Each row below holds a small network's activations on one input, seen along a few directions.
In each table, some parts of the input vary, and every possible input appears once, in random order.
Descriptions start from the smaller parts, as in this example, which fits no table here: ring(8) and (point or ring(9) or (values(3) and line(6))).
Shared parts are said once, and a part with two or three values counts as separate values.

Other details of the inputs shift rows strongly along three fixed directions, in all tables alike. That doesn't count.

A family of inputs:
R1: 7, -17, 33, -30, 28, 33, 5, 20, -55, 9, -30
R2: -1, -35, -1, -27, 37, 30, 3, 2, -11, 1, -9
R3: -46, 21, 17, -10, -27, -18, 1, 0, 17, -38, -8
R4: 28, 5, 19, -68, 56, 52, 12, 20, -49, 7, 5
R5: 76, 13, -22, 0, -4, -63, 49, 7, -15, -11, 38
R6: 30, 29, 14, -3, -20, -62, 28, -14, 33, -38, 17
R7: -37, -38, -25, 31, -3, 75, -41, -42, -24, 28, -14
R8: 26, 7, 39, -44, 28, -41, 28, 12, -3, -48, 13
R9: 15, -20, 2, -19, 40, 48, -13, 4, -26, 12, -24
R10: 78, 27, -10, 8, 23, -62, 16, -10, -4, -6, 24
R11: 65, -22, -54, 33, -11, -36, 22, -29, 7, 52, 15
R12: -12, -24, 12, -65, 37, 43, 5, 24, -31, 11, -38
R13: -51, 12, 5, 17, -18, 30, -35, 0, 39, -12, -6
R14: 12, -18, 4, -12, 39, 37, 7, 9, -50, 35, -24
R15: 2, -11, 9, -28, 51, 39, -6, 22, -24, 22, -32
R16: -46, 8, 17, 11, -31, -8, 13, -3, 29, -8, -12
R17: 3, -26, -75, 64, -42, -11, 5, -27, 5, 51, 30
R18: -39, 38, 29, -3, -27, -1, -7, 15, 18, -28, 18
R19: 86, 4, -17, -20, 5, -55, 34, 18, -1, -19, 28
R20: -55, 36, 33, 4, -20, 6, -23, 1, 39, -41, 2
R21: -9, 20, 11, 10, -7, -9, 1, 13, 4, 9, 3
R22: 36, -23, -14, 28, -14, -13, -16, -8, -12, 25, -1
R23: -70, 9, 26, 1, 9, 36, -17, 17, 4, -1, -33
R24: 55, -8, 7, -48, 62, 28, 16, 30, -45, 34, -13
R25: 1, 4, 30, -43, -1, -15, 19, 46, 10, -36, -5
R26: -32, -4, 9, 14, -9, -18, 8, -9, 12, -22, 11
R27: 31, 40, 23, 3, -4, -65, -3, 16, 39, -44, 5
R28: -52, -18, -39, 37, -22, 60, -28, -16, -7, 63, 11
R29: -60, 40, 27, 21, -30, -1, -15, 4, 34, -32, 3
R30: 45, 19, 10, -9, -15, -59, 26, -1, 36, -31, 8
R31: -44, -6, 23, 7, -9, 41, -20, -6, -19, -13, -22
R32: 2, -11, -66, 61, -41, 13, -38, -35, 28, 48, 38
R33: -14, 6, -3, -7, -16, -5, 7, 1, 15, -33, 16
R34: -29, 4, 39, 0, -24, 6, -32, 9, 22, -45, -19
R35: -14, 12, 4, 7, -15, -10, 24, -15, 14, -13, -2
R36: -27, -38, -71, 27, -6, 50, -24, -56, -12, 50, 0
R37: -62, -2, 27, 14, -27, -22, 0, 7, 31, -24, 0
R38: 0, -26, -50, 71, -29, 0, -35, -32, 14, 51, 5
R39: -42, 21, 33, -14, -26, 6, -22, 31, 32, -16, 4
R40: -42, 11, 8, -5, -37, -18, -20, 0, 47, -39, -9
R41: 62, 39, 0, 14, 11, -71, 24, 1, -4, -13, 18
R42: 67, -4, -49, 55, -1, -33, 8, -36, -25, 40, 25
R43: -3, -9, 27, -42, 53, 57, -4, 5, -41, -7, -26
R44: 35, -15, 4, -64, 49, 12, 36, 22, -62, 23, -23
R45: 23, -49, -44, 25, 11, -3, 2, -19, -8, 48, 12
Description of these inputs: ring(5) and (values(4) or line(5)).
Q: Changing only the ring(5) part turns R1 into R22. The same change can be made to R16. Which row results?
A: R11
Q: Changing only the ring(5) part turns R37 into R8. The same change can be made to R44. Which row results?
A: R36
Q: Which other rows does R12 become when the values(4) part takes its other values? List them by row number.
A: R11, R25, R45
Q: List by row number the other rows that have the ring(5) part in common with R40.
A: R2, R9, R13, R19, R27, R30, R32, R34
